These are the activations of a small neural network, seen along a few directions. Each row is one input.
Each table varies a few parts of the input and shows all the possible inputs, shuffled.
A made-up example of a description, with smaller parts first: one of 2 separate values, together with either a single point or one of 9 places along a line or (one of 6 places along a line, together with one of 8 places around a ring).
Shared parts are said once, and a part with two or three values counts as separate values.

Other details of the inputs vary at random and push rows far along two fixed directions, the same in every table; ignore that.
These rows show it; all are for the same input, with only those details redrawn:
[ 13  10   1  19  -8   5   7  13   0 -13   0  -4   4]
[-80 -15   4  -9  38 -17 -64 -29  32  48  12  12  -9]
[ -1  -7  -8  50 -31  -5   5   7  -5  -5  18   5  14]
[-2  3  1 20 -8  2  1  7  4 -8  0  0  7]
[ 20  13   6  -1   8   6   6  15   6 -18 -15  -5  -3]
[ 15  11   1   9  -7   2   4  15   4 -17  -6  -5   4]
[  6   4  -2  23 -12   1   5   8   3  -9   1  -3   5]
[  5   5   4   6   7  -1  -1  12   5 -14  -8   2  -4]

Table:
row 1: [-74 -21  -8 -25  32  -8 -48 -15  26  47  17   8 -11]
row 2: [ 11  -7 -15   2 -46 -11  31  -8 -24  15   2  22  -4]
row 3: [ 22   2   7 -25  18  14   1 -16 -16 -12  -7 -17 -13]
row 4: [ 5  5 11 19 -5 -4 13 20  5 -1  9  1 17]
row 5: [ 35  40  27 -86  68  25   5   5  14 -48 -50 -17 -25]
row 6: [ 3 -2  2 10  2 -5  3 22 -4 13  8 -7 20]
row 7: [ 11  18   6 -38  35  12  -6  20   1 -14 -27 -15  -5]
row 8: [ -3 -27  -9  41 -36  -8  18  18   3  22  32   2  17]
row 9: [ 33  15  18 -32  20  16  16 -11  -5 -37 -18 -14 -17]
row 10: [  6 -14 -12  -9 -12   9  10  -3  -2 -11   6  -6   0]
row 11: [  4  -5 -16  10 -30 -20  11 -16 -31  25   0  24   6]
row 12: [ 12   6   0  25 -11   3   8  11   2 -11   0  -2   3]
row 13: [ 19  -5  -4  -4  -2  13   1  -3 -13 -12  -7 -10   7]
row 14: [-61 -26   2 -41  33  -5 -42 -47  17  39  20  -4 -24]
row 15: [  2  -3 -16  36 -53 -24  19 -24 -23  21  14  32  11]
What is each input in this table made of?
Answer: one of 3 separate values, together with either a single point or one of 4 places along a line
Changing only the choice among 3 separate values turns row 12 into row 1. The same change can be made to row 4. Which row results?
Answer: row 8
List by row number the other rows that have the choice among 3 separate values in common with row 7.
Answer: row 3, row 6, row 11, row 13
Change only the choice among 3 separate values in row 11. List by row number the other rows that result.
Answer: row 2, row 15
